Each row below holds a small network's activations on one input, seen along a few directions.
In each table, some parts of the input vary, and every possible input appears once, in random order.
Descriptions start from the smaller parts, as in this example, which fits no table here: one of 3 separate values, together with either a single point or one of 9 places around a ring or (one of 5 places around a ring, together with one of 6 places along a line).
Shared parts are said once, and a part with two or three values counts as separate values.
In the rows, zero is written as 128.

A family of inputs:
row 1: [ 69 158  91 168  69 155 157  88 144 243 202  87 151  52 102 105 146 115]
row 2: [158 118 144 123 173 106 127 131 136  92  94 123 121 162 125 144 114 138]
row 3: [156 117 140 117 119 132 107 152 124  95 108 143 130 131 127 144 120 116]
row 4: [130 137 141  90 110 140 122 124 132 108 118 159 119 149 152 121 137 138]
row 5: [122 120 125 109 132 126 126 134 129 100 112 152 110 156 153 118 130 139]
row 6: [137 120 134 117 134 128 115 146 113 108 118 152 127 140 152 128 135 133]
row 7: [ 50 140  66 209  88 135 168  88 139 244 209  56 131  59  89  94 135 109]
row 8: [149 118 148 118 143 120 108 145 116  92  99 134 138 133 109 152 116 123]
row 9: [138 137 159 101 136 131 116 129 110 110 115 150 143 131 135 139 137 137]
row 10: [152 101 121 136 144 114 110 162 118  91 109 133 122 144 126 141 109 118]
row 11: [ 56 165 101 176  97 149 170  79 133 234 198  70 151  45  76 117 149 111]
row 12: [145 137 149  99 112 140 111 135 117 115 125 161 136 131 149 126 142 132]
row 13: [168 118 133 123 151 116 127 142 146  97 101 133 113 162 145 134 114 134]
row 14: [124 137 152  90 136 130 127 118 125 100 111 149 128 147 136 133 135 144]
row 15: [164 100 115 146 176  98 129 147 136  92 101 118 100 177 143 124 101 134]
What do these inputs look like to the network? -> one of 3 separate values, together with either a single point or one of 4 places along a line
Changing only the choice among 3 separate values turns row 12 into row 9. The same change can be made to row 13. Which row results? -> row 2
Change only the choice among 3 separate values in row 10. List by row number the other rows that result. -> row 3, row 8

A family of inputs:
row 16: [196 106 160  68 129 135  80 189 100  26  76 211 106 187 193 129 128 130]
row 17: [119 125 103 195 102 133 129 138 121 177 170  64 157  49  48 156 113  76]
row 18: [164 154 189 103 158 126 131 107 133 117 101 115 162 117  96 170 123 136]
row 19: [165  65 115 124 187  86 110 178 133  15  56 150  75 223 165 135  89 139]
row 20: [ 49 136  96 166 144 112 167  80 119 180 177  92 106 131 132  81 145 148]
row 21: [191  88 168 102 185  97  71 187  84  31  61 165 147 167 122 175 106 129]
row 22: [ 49 163 124  81  59 174 136 100 113 173 175 174 145  91 159 102 174 142]
row 23: [ 50 157 144 127 117 147 138  96  93 164 148 115 160  62  71 140 158 121]
row 24: [162 168 172  61 100 155 128 108 160 119 116 173 135 143 169 132 159 146]
row 25: [154 136 126 121 175 104 161  95 177 121 105 101  98 184 130 117 103 154]
row 26: [116 110  47 229 143 112 171 129 164 210 173  56 107 103 121 103 108 109]
row 27: [121 128  91 159  37 154 112 131 140 202 177 120 138  80 130  98 129 104]
Changing only one part turns row 26 into row 25. The same change can be made to row 17. Which row results? -> row 18
What do these inputs look like to the network? -> one of 3 separate values, together with one of 4 places along a line
Change only the choice among 3 separate values in row 19. List by row number the other rows that result. -> row 16, row 21
